Each row below holds a small network's activations on one input, seen along a few directions.
Each table varies a few parts of the input and shows all the possible inputs, shuffled.
Descriptions start from the smaller parts, as in this example, which fits no table here: one of 3 separate values, together with either a single point or one of 11 places along a line or (one of 4 places along a line, together with one of 8 places around a ring).
Shared parts are said once, and a part with two or three values counts as separate values.

Other details of the inputs vary at random and push rows far along three fixed directions, the same in every table; ignore that.

A family of inputs:
r1: [ -22   25 -117  -12   27   35  -11    2   80   83  -40  105  -41]
r2: [  1  -3 -23 -25  -4  22  -4  18  23  11  -5  54 -30]
r3: [-44  12 -60  47  36 -10   7 -46   1  31 -45 -22  66]
r4: [  7 -39 -27  -4 -29 -47  51  35  26  19  -3 -14   0]
r5: [ 29 -40  24  19 -25 -42  44  29  -3 -22  11 -50   1]
r6: [-26  24 -66  58  40 -34   2 -43   6  27 -15  -5  62]
r7: [ 28 -36  19  15 -50 -61  70  40  -7 -19  14 -77   8]
r8: [ -2  -9  -8  21 -18 -45  33   0 -20  -7   5 -36  32]
r9: [ 29 -18  32   3 -25 -28  20  28   0 -26  17 -41   2]
r10: [  2  33  46   5  16  29 -56 -27 -21 -31  25   5 -12]
r11: [  2  32  47  10  17  35 -39 -17 -29 -35  15  22  -8]
r12: [ 17  -1 -12 -40 -11  42  -4  39  45  11  -2  62 -62]
r13: [ 28 -34  14 -32 -31  -5  19  43  26  11  13  13 -43]
r14: [-28  55  -2  23  42  34 -45 -41 -11   3   2  46  15]
r15: [ 12 -11 -34  -4 -20 -20  35  30  34  20  -3  -4 -10]
r16: [-44  27 -70  48  24 -39   4 -52 -15  32 -14  -4  50]
r17: [  0  -8 -15 -26  -2  47  -7  15  29  28 -23  17 -26]
r18: [  9 -28 -36   7 -30 -33  62  37  24  13 -11 -14 -13]
r19: [ 17 -15  10 -46 -26  21   5  42  30   8  11  41 -51]
r20: [-21  21 -50  52  14 -42  24 -26  -5  24 -12 -23  49]
r21: [ -4  11 -24 -30  -4  24 -21   4  23  16   5  46 -34]
r22: [ 22 -14   1 -51 -29  16 -10  35  34   9  11  34 -61]
r23: [  5  27  47  -2  12  26 -56 -23 -29 -26  23  18   0]
r24: [ -2  32  50   3  27  36 -53 -17 -14 -38  21  29   5]
r25: [  8  43 103  -3  11  49 -71 -28 -56 -79  45  -3 -10]
r26: [-44  12 -86  35  19 -34  28 -25  11  43 -23  21  45]
r27: [-33  58 -21  28  68  43 -67 -56   2   9  -2  66  27]
r28: [ 15 -37 -26 -17 -20 -27  61  21  30  27 -31 -40  -7]
r29: [  1 -20 -15 -33  -9  12  12   4  24  26 -32   7 -18]
r30: [-40  16 -41  15  45  17 -18 -41 -18  22 -25   5  47]
r31: [ 20   5  -8 -46 -26  28  -8  31  29  30   3  51 -61]
r32: [ 18 -70  21   0 -44 -40  67  33 -22  -7   0 -93  16]
r33: [  9 -13  51  20 -19 -38   0 -11 -43 -38  29 -60  16]
r34: [ 25   5  74 -13   0  33 -36  13 -16 -57  25  12 -23]
r35: [ 22 -23  30  -6 -32 -28  24  24 -14 -24  20 -34   3]
r36: [  7 -28 -41 -60 -26  39  11  39  59  59 -37  43 -60]
r37: [ 23 -18   5   9 -27 -34  30  25  11   3   8 -38  -6]
r38: [ 19  -5   9 -38 -27  26  12  45  35   7   8  35 -58]
r39: [ 22 -29  13 -43 -19  29  19  44  21  11  -6 -14 -41]
r40: [ -4 -29  -4  22  -3 -14  35   0 -15   0 -10 -65  34]
r41: [-31   9 -48  50  22 -39  29 -21   3  12 -10 -16  57]
r42: [ 18 -16  -4 -69 -12  40   0  19  35  28 -24  38 -55]
r43: [ 11 -18  62  11  -6 -13  14 -13 -32 -41  -6 -73  28]
r44: [ -4 -22   1   1   2 -37  35  -4 -24   1 -21 -54  34]
r45: [ -7  24   5  20   4  -5 -11 -20 -15  -7  11 -12   3]
r46: [ -5  11  13  -4  26   8  -4 -16 -15  -7 -18 -21  19]
r47: [ 17 -68  25   2 -49 -42  64  34 -19  -6  -8 -92  17]
r48: [ 21 -45  21   6 -33 -48  42  31 -12 -27   9 -41   8]
r49: [  6  17  70  19  11  10 -32 -15 -33 -44  28 -16  10]
r50: [ -7  30  39  -8   6  28 -48 -26 -34 -35  25  17  -7]
r51: [ 23 -13 -46 -49 -20  19   1  40  63  54  -7  63 -62]
r52: [ -4 -16  -5  30 -14 -44  36  -1 -26  -5  -1 -30  24]
r53: [-45  18 -72  51  30 -30  14 -42 -15  17 -23  14  60]
r54: [ 11   0  63  13  12   7 -33 -18 -45 -51  25  -5  14]
r55: [-12  13  11  -2  28   8  -7  -7 -16  -7 -15 -24  17]
r56: [  0   1 -14 -22  -4  16 -11  12  27  28   0  47 -33]
r57: [-38  48 -59  44  58   5 -43 -64   4  22  -9  30  39]
r58: [-27  -1 -43  52  19 -45  15 -33 -18  11 -14 -14  53]
r59: [ 11  -8 -22 -18 -13  -8   3  20  25  16  -1  21 -12]
r60: [  1  27  59  11  11  17 -40 -23 -36 -55  32 -16   9]
r61: [  9  19  62 -25  -4  40 -40   2 -21 -23  26  35 -32]
r62: [ 14   5  21 -29  -4  27 -39   1   6  -5  20  31 -40]
r63: [-43  51 -60  39  55   4 -42 -59   6  14 -11  32  44]
r64: [  2  28 111 -29  31  54 -72 -21 -69 -67  19  -9   2]
Each input here is: one of 2 separate values, together with either one of 8 places around a ring or (one of 4 places along a line, together with one of 6 places around a ring).
Q: Changing only the choice among 2 separate values turns r11 into r52. The same change can be made to r34. Which row results?
A: r48
Q: Changing only the choice among 2 separate values turns r23 into r37. The same change can be made to r62. Which row results?
A: r57
Q: A walk changes only the place on the ring of 8. It starts at r29 and steps to r42. List the rest of the walk in order.
A: r44, r64, r30, r32, r47, r36
Q: Change only the place on the ring of 8 in r43. List by row number the other rows that result.
A: r3, r17, r28, r39, r40, r46, r55
Q: Change only the choice among 2 separate values in r9. List by row number the other rows that result.
A: r59

A family of inputs:
r65: [-44  26 -37  11  31   4 -23 -45 -21   3 -13  30  39]
r66: [ -6  21   2  40   8 -32   1 -17 -11 -11  16   3  24]
r67: [ 35   5  93 -10   0  20 -29   6 -20 -56  29 -49 -25]
r68: [-21 -16 -14  33  -5 -63  35 -19 -37   0  -3 -21  54]
r69: [-19   4  23  22  21 -23   6 -41 -54 -25 -14 -77  67]
r70: [ 32 -51  51 -51 -56  -9  16  48   0 -19  24   2 -44]
r71: [ 30 -18  16 -15 -56 -10  54  62  22   4  14 -15 -61]
r72: [ 39   6  91  -6 -12  16 -30   4 -23 -63  33 -32 -23]
r73: [ 47 -24  52 -26 -50  17  15  49  17 -17  20 -28 -64]
r74: [ 13 -37 -67  34 -32 -80  66  29  36  31  -1 -34  12]
r75: [ 33 -49  23 -59 -43  -1  28  47  23  17  -8 -23 -41]
r76: [ -5 -27 -64  35 -38 -61  83  29  32  33  -8 -48   7]
r77: [ -4  34 -21  -5  41  41 -57 -24  40  28  -5  54 -19]
r78: [-15  16 -61 -39  18  47 -50 -10  30  44 -14 112 -32]
r79: [-18  47  10  28  31  14 -41 -38 -15 -31  17  14  20]
r80: [-41  20 -41  20  26  -7 -28 -39 -27   3   4  49  44]
r81: [ -3  -2  33  75  51  -3  25  -6 -15 -58 -15 -48  81]
r82: [  4  -8 -23  43 -24 -72  52  20  -5  -3  21 -23  19]
r83: [-15 -16  33  31  23 -34 -11 -44 -52 -24  -1 -56  67]
r84: [-36  25  12  12  21  29 -34 -42 -48 -19   3  16  30]
r85: [  4  24 -45 -23  -7  17   9  27  51  33  -6  61 -58]
r86: [ -5  24 -32   2   8  26   6   2  33  34 -21 -13 -14]
r87: [  6  -6  22 -50 -33  39   6  32  -7   6   2  40 -58]
r88: [ -2 -30 -20   3 -15 -44  39   8 -11  14 -10 -46  32]
r89: [ 11 -10  73 -29 -17  33  -6   6 -41 -28   2 -52  -8]
r90: [  5  28  -1   6  23  26 -53 -25  21   3   7  46  -9]
r91: [-26  45 -68   3  43  54 -34 -24  48  57 -28  52 -22]
r92: [ 19 -45 -19 -40 -32 -10  17  26  30  31 -12  22 -31]
r93: [ 33  -1  63  -6 -10   4 -12  11   2 -26  19 -43 -11]
r94: [ 19 -13  60 -62 -15  67 -29  21  -8  -8   2   9 -60]
r95: [-19  37 -30  37  47   3 -39 -39   2   8   5  18  29]
r96: [ -4 -56 -66   4 -22 -69  66  24  16  45 -20 -35  18]
r97: [ -9  46   7  28  38  15 -44 -35 -13 -14  13  -1  30]
r98: [-22  30  -5 -20  17  28 -26 -20 -19   0  -7  56  -8]
r99: [-14  16 -61  16  10 -10  -4  -7  45  34  -1  46  -1]
r100: [ 32   8  50 -30 -26  31 -34  37  12 -34  50  47 -60]
r101: [ -5 -52 -59  -4 -19 -60  73  18  19  43 -37 -58  15]
r102: [ -5  -4 -46 -40 -20   7   8  30  21  38  -2  85 -43]
r103: [-21  20   9   5  32  18 -43 -51 -37 -19  -9  12  32]
r104: [ -7  21 -71   0  16   1  18   1  55  50 -33  -5  -7]
r105: [-16 -22  35  50  47   2  26 -13 -38 -53 -29 -37  91]
r106: [ 20 -17  91 -23 -24  31 -21   0 -54 -51  19 -30 -14]
Q: Changing only one part turns r98 into r85. The same change can be made to r83. Which row results?
A: r77
Q: Changing only one part turns r90 into r92. The same change can be made to r71. Which row results?
A: r87
Q: Describe the family of inputs behind these rows.
A: one of 2 separate values, together with either a single point or (one of 4 places along a line, together with one of 5 places along a line)
Q: A walk changes only the place on the line of 4. It starts at r74 and steps to r90. List the rest of the walk in order.
A: r72, r73
Q: Change only the place on the line of 4 in r79. List by row number the other rows that result.
A: r76, r99, r100

A family of inputs:
r107: [-33  56  30  71  56   8 -50 -69 -63 -61  18  -9  78]
r108: [  4  -7  30 -14  15  29  -7 -13 -16  -3 -16 -18  10]
r109: [ -41   48 -122   19   46   17  -38  -44   46   78  -31   92    6]
r110: [ -31   67    9    8   61   64 -109  -74  -23  -16   13   95   10]
r111: [ 33 -29  21 -45 -48 -14  25  44  19  -1  15   7 -55]
r112: [ -37   63   19  -15   71   99 -105  -69  -21   -4  -25   69   18]
r113: [ 17 -11 -28 -21 -21 -12  28  38  38  12   0   9 -27]
r114: [-35  -5 -58  15  28 -11  23 -24  -3  30 -42 -28  39]
r115: [ -8 -25  10  23   7 -22  34 -17 -33  -8 -15 -78  56]
r116: [ 16 -12  63 -51  -5  49 -28  15  -9 -22 -10  -3 -36]
r117: [ 22  -6  25  -7 -10   9 -13  19   7 -26  22   6 -18]
r118: [-24 -18   4  48  24 -41  34 -38 -55 -19 -19 -97  85]
r119: [ 39   2  60 -52 -37  29 -22  38  -1 -24  35  10 -67]
r120: [-26   1 -46  53  11 -49  36 -15 -10  16 -12  -8  51]
r121: [ 26 -23  69 -68 -23  55 -20  38  -2 -25   0  -8 -56]
r122: [-10   7 -48  26  -7 -27  24  -5   9  29 -10   2   6]
r123: [  5  -1  10 -45  17  58 -21   1  11  16 -25  27 -34]
r124: [ -35   13 -124   -2   10  -20   21  -10   53   74  -28   59    1]
r125: [  9  -6  -9 -32 -30  21   4  30  27  12  10  45 -55]
r126: [ 11 -22 -23  23 -17 -66  57  16   9  -1  -5 -45  26]
r127: [  0   7  23   4  -8   3  -9  -9 -16 -18  14  17  -8]
r128: [ -8  30  63  46  17  -1 -27 -32 -49 -56  33 -34  35]
r129: [  0  -5   0  34  -2 -34  10  -5  -1  -8  18 -33  21]
r130: [-10 -16 -52  45 -24 -66  61   6  -2  21  -4 -51  30]
r131: [ 11   5  45 -11 -11  25 -15  21 -14 -29  26  22 -23]
r132: [  9 -12 -93 -37 -28   7  17  43  79  78 -13  61 -67]
r133: [ 20 -49  23  20 -38 -63  51  36 -17 -22  25 -60  17]
r134: [ 34 -23  74 -70 -18  56 -16  35  -3 -21  -4  -2 -66]
r135: [ 12   4  16   3 -14 -25   5   1 -15  -9  13 -22   0]
r136: [ -28  -10 -106  -25    8   17   24    7   61   84  -59   32   -5]
r137: [  4  -4  93  10  12  16 -25 -33 -65 -56   4 -62  48]
r138: [-44  60 -72  13  68  49 -73 -51  23  43 -17 120  13]
r139: [-26 -14 -23  32  14 -24  27 -29 -21  10 -28 -61  71]
r140: [ 33 -39  29 -20 -44 -42  48  52   3 -10  15 -27 -22]
r141: [ 29 -25  54 -24 -38   0  -7  26 -10 -34  38  -5 -36]
r142: [  6 -32 -45  41 -13 -71  57  11  17  11  -9 -41  34]
r143: [ 27  14  45 -34  -2  49 -51  15  24 -10  25  52 -63]
r144: [ 17 -20  -5   7 -26 -53  48  25  19   9   5 -40  -5]
r145: [ 39   2  69 -51 -29  32 -21  42  15 -28  37  12 -70]
r146: [ -1   3   8  37  -3 -31  21  -5  -6  -9   7 -28  16]
r147: [  4 -24 -74 -28 -28 -27  52  51  57  56 -13  30 -33]
r148: [-29  55  35  72  57   5 -49 -72 -63 -59  12  -6  77]
Q: Describe the family of inputs behind these rows.
A: one of 2 separate values, together with either one of 6 places around a ring or (one of 3 separate values, together with one of 5 places around a ring)
Q: Changing only the choice among 2 separate values turns r113 into r126. The same change can be made to r139. Which row results?
A: r137
Q: Changing only the choice among 2 separate values turns r147 into r140. The same change can be made to r114. Which row results?
A: r134
Q: Change only the choice among 3 separate values in r130. List by row number the other rows that result.
A: r119, r132
Q: A walk changes only the place on the ring of 5. It starts at r107 and steps to r128. List the rest of the walk in order.
A: r130, r125, r131
